Read these off the table that follows.
1) Give the first entry in reading order.
2) Give the entry just left of -6.96.
3) Give the entry just right of the largest entry.
4) Give the entry just left of 4.37.
[[-4.82  4.48  1.05  3.08 -1.49  7.16 -1.19  1.83 -4.18 -1.31 -3.03  5.88
  -1.90  3.33 -4.20  6.06]
 [-3.21 -7.06  2.65 -4.21  0.34 -0.67  5.00 -3.89 -4.98 -3.69  2.54  1.44
   1.83  4.03  4.28  2.17]
 [ 6.42  0.80  1.79  0.42  4.02  1.62 -0.14  3.81 -3.48  6.57 -5.91  5.48
   7.04 -4.91  7.28 -5.17]
 [ 2.83 -3.51 -4.25 -0.73 -2.28  4.45  3.28 -5.44  4.37 -2.45 -2.38 -6.96
   5.56 -2.54  5.50 -2.16]]
1) -4.82
2) -2.38
3) -5.17
4) -5.44

[[52 37 45 44 36 51 41 24 33 46 35 41 46 42]
 [46 45 70 58 18  7 66 72 34 67 66 50 52 18]
 [32 34 58 48 30 27 42 48 49 54 40 23 58 34]
 [57 56 41 55 21  8 73 78 23 55 80 72 47 19]]
Counting starts at 1.
The entry directly above the largest entry?
Answer: 40
The entry in row 2 and column 1: 46
The entry in the bottom-right corner: 19
The entry at row 3, column 1 is 32
The top entry of the column that holds the smallest entry?
Answer: 51
The entry just left of the largest entry?
Answer: 55
The entry directly below 35 is 66
The maximum?
Answer: 80
The top entry of the column that holds the largest entry -> 35
The entry just right of the largest entry?
Answer: 72
The entry in row 1 and column 2 is 37
The entry at row 1, column 1 is 52
The bottom entry of the column that holds the smallest entry is 8
The entry just left of 8 -> 21
The entry directly below 44?
Answer: 58
The entry directly above 50 is 41
The entry directly below the smallest entry -> 27
The entry in row 1 and column 3 -> 45
The top-right entry?
Answer: 42
